Each row below holds a small network's activations on one input, seen along a few directions.
Each table varies a few parts of the input and shows all the possible inputs, shuffled.
A made-up example of a description, with smaller parts first: ring(5) and (point or ring(11) or (values(3) and line(6))).
Shared parts are said once, and a part with two or three values counts as separate values.

Other details of the inputs shift rows strongly along two fixed directions, in all tables alike. That doesn't count.

Table:
r1: [-14 -15 -23 -31 -24   5 -13  52  -1  -4 -15  10]
r2: [-10  20  33  -4   6 -22  12 -29  21  15   5   2]
r3: [-12  35  29  -5  13  -9   6 -32   2  19  10  17]
r4: [ -1  38  18   8   1 -16   5 -33  15  11   1  25]
r5: [-24 -34 -31  23 -19  10 -18   7   5   5   7 -17]
r6: [-14   8  16  -7 -16  13   4 -22  -1   1  20   1]
r7: [ -5  14  39  -8 -11 -14  12 -38  18  22  15  10]
r8: [  0  33  28  -8  -1  -5  13 -33   5  24  16  22]
r9: [-32 -34 -20  22 -10   9 -16  10   1  -1  13 -15]
r10: [ 21   1  12  11   3 -22  16  -2   1  -1 -14  -3]
r11: [ 69   5 -10   8  41   0  36  50 -30   0 -34  -9]
r12: [ 42  20  20  -2  23  -7  25   6 -24  11 -14   7]
r13: [ 29  -2  16 -11  29  -4  12   3  -5  -4 -16  -2]
r14: [-11  37  28   1 -11 -12   5 -42  19  -5   2  12]
r15: [-28 -32 -50  16 -15  27 -38  23   7  -2  18 -20]
r16: [ 83 -15 -12   6  34  -7  28  43 -15 -20 -48  -7]
r17: [-11  -8 -15   3  10   9 -22  17  -2  -7  11 -12]
r18: [ 39  -8  -2  -6  33  -3  19  22  -6 -12 -20  -9]
r19: [-22 -32 -25 -33 -24   7  -3  37   1  -8 -15  15]
r20: [-10  23  14   2  -8  -8   5 -27   3 -13   4   1]
r21: [ 37  25  17  -1  21  -8  30   7  -4  -9 -25 -13]
r22: [ 77 -13 -11   3  36 -13  30  39 -21 -23 -44 -11]
r23: [ 84 -20  -1 -10  31   2  35  41 -24  -8 -32 -10]
r24: [ -2  24  15 -14   6 -17   9 -42  36  11  -1   9]
r25: [ -6  23  14 -11   6 -18   0 -44  29   6  -3   8]
r26: [-48 -45 -27 -17 -45   9 -10  41   1   5  -3  10]
r27: [ -1  14  38  -4  -9 -23  11 -36  10  13  10  11]
r28: [-17  -9 -13   7   0  19  -2  10 -10 -14  10 -15]
r29: [ -8  12 -16  13  -1   2  -4  -9   3  13   2   3]
r30: [-34   2 -10   9 -12  -4 -35 -15   9 -11  21   3]
r31: [ -1  20  29   7  -7 -26   6 -34  25   9  -4  12]
r32: [ 33  -4   4   2  18  14  18  27 -26 -12 -18 -18]
r33: [-52 -26 -32 -25 -47  25 -10  35 -10 -13   2   9]
r34: [ 47  17  26 -12  23 -12   6  12 -12   0 -15  -4]
r35: [-27 -29 -20  12 -24  30 -16   5 -23 -18  24  -9]
r36: [ -7  -6  17 -12   8  -2  -6 -21  -1  -3  11   7]
r37: [ -7 -23 -24  17  -7  20 -10  15 -27   0  16   5]
r38: [ -4  -7 -26   9  -2   7 -26  11   5  -2   1 -15]
r39: [-18  -1   1  -3  11  -4  -7 -18  15  -6   5   1]
r40: [22 13 16 -8 23 -4 -6  9 -4  1 -9 -7]
r41: [ -9  38  26  -8  12 -22  -9 -29  24   6   4   4]
r42: [-31 -28 -13   9 -17  31 -18   6 -24 -14  24 -13]
r43: [-17  41  21  -8 -11  -8  12 -47  31  11   7   2]
r44: [  3  33  35 -19   0 -12  -4 -32  17  14  15  10]
r45: [-33 -17 -33  23  -2  20 -18  12 -10   0  17  -3]
r46: [-51 -25 -41 -15 -39  20 -14  42 -13   4   1  23]
r47: [-28 -14 -41  21 -12  22 -15   6   2  12  17  -1]
r48: [-24 -31 -29  20 -20  12 -11   6  13  10  12 -14]
r49: [ -1 -33 -14   1  -1  12 -10   4 -12 -14  12   0]
r50: [-17  -6  20   3   0  -4  -3 -14   5  11   9  -2]
r51: [ -7  14  44  -7  -3 -20   8 -35   9  16  10   7]
r52: [-12 -15 -32  25  -5  11 -11  14 -20  -7   8   2]
r53: [ -1 -10 -20  14  -4   6 -28  14   2 -12   2  -4]
r54: [-13  39  19  -5  -8 -11   6 -44  21   5   1   0]
r55: [ 85  -7  -3  -1  28  -3  16  52 -30 -14 -32 -14]
Description of these inputs: values(5) and (point or line(10)).
The inputs of r4 and r16 match in every part but the values(5) part. If r52 is changed in the same way as r4 into r16, which row does it become? -> r22
Which other rows does r34 become when the line(10) part takes its other values? List them by row number. -> r15, r17, r30, r38, r40, r41, r44, r53, r55
Which other rows does r51 become when the line(10) part takes its other values? List them by row number. -> r2, r5, r7, r9, r10, r27, r31, r48, r50
Which other rows does r1 become when the values(5) part takes its other values? List them by row number. -> r19, r26, r33, r46
List by row number the other rows that have the values(5) part in common with r14. -> r6, r20, r21, r28, r32, r33, r35, r42, r43, r54
